Here are a small network's activations along a few directions, averaged over the inputs that share one value of a field.
Related values have similar rows: they may be neighbours, one step apart, or belong to one group.
In the rows, zero is written as 500.
Strong random noise was added to every row along 2 fixed directions; ignore it. To show where, here is one row again and again, with new noise each time:
[446 488 530 400 351 531 542 377 582 507 689 611]
[529 519 621 544 355 335 470 591 727 342 385 644]
[525 498 567 543 276 267 322 492 816 359 583 620]
[462 492 543 428 344 486 514 410 619 476 648 616]


N, 20 values:
n7: [483 332 414 566 598 366 376 627 605 457 602 463]
n16: [561 460 412 464 583 684 411 681 526 547 543 509]
n8: [333 471 660 490 480 523 494 434 497 633 595 622]
n2: [539 599 708 378 401 508 523 662 424 440 258 540]
n10: [463 420 468 452 630 628 538 616 442 554 603 448]
n17: [439 538 390 541 351 244 213 465 860 334 712 223]
n18: [720 352 506 529 444 406 437 375 528 442 500 467]
n20: [394 565 318 609 455 483 449 402 421 549 506 357]
n14: [686 404 520 485 553 674 695 447 433 479 332 445]
n5: [468 531 376 657 467 420 585 477 420 500 514 368]
n19: [651 364 451 649 486 393 395 379 597 372 455 559]
n12: [400 436 443 520 579 455 472 682 384 502 399 460]
n3: [588 537 671 663 674 420 594 547 327 399 388 484]
n1: [565 502 596 542 513 251 377 579 782 520 275 564]
n15: [456 627 611 582 493 196 267 719 662 536 275 570]
n4: [726 527 488 534 544 544 541 377 397 654 684 454]
n11: [461 627 447 446 489 316 302 507 468 294 257 417]
n9: [575 545 357 596 375 257 263 491 668 380 442 478]
n6: [509 547 479 504 666 726 416 638 535 512 437 457]
n13: [398 650 564 565 478 568 644 518 472 510 528 651]
The values of N form 4 separate groups.
Which other values are in the same group as n20? Give them in the order they are listed.
> n17, n5, n11, n9
Which other values are in the same group as n7? Give them in the order they are listed.
> n16, n10, n12, n6
Which other values are in the same group as n2? Give them in the order they are listed.
> n8, n1, n15, n13

K, 13 values:
k5: [552 546 463 505 449 334 404 342 498 459 506 463]
k1: [574 496 459 637 444 288 376 531 511 339 336 446]
k12: [399 641 640 475 466 605 654 514 459 461 395 522]
k4: [454 610 572 433 435 455 513 461 638 600 608 498]
k10: [482 373 338 462 522 564 501 381 375 527 805 407]
k9: [517 414 474 519 500 325 126 631 761 385 664 465]
k7: [498 434 469 506 448 421 333 601 608 547 568 532]
k2: [458 573 533 427 514 659 698 367 389 491 420 602]
k8: [594 458 360 501 534 541 463 389 457 520 643 381]
k6: [532 566 492 570 442 438 543 450 522 444 321 512]
k3: [573 438 651 600 526 555 460 569 604 587 564 589]
k13: [554 392 430 502 540 510 468 636 482 479 419 477]
k11: [441 560 646 598 509 331 510 759 635 428 192 607]
The values of K form a ring.
Going along K from k6 by way of its neighbour k2, in what order are k12, k10, k9, k11 met?
> k12, k11, k9, k10
Name the neighbours of k1, in listed order.
> k5, k8
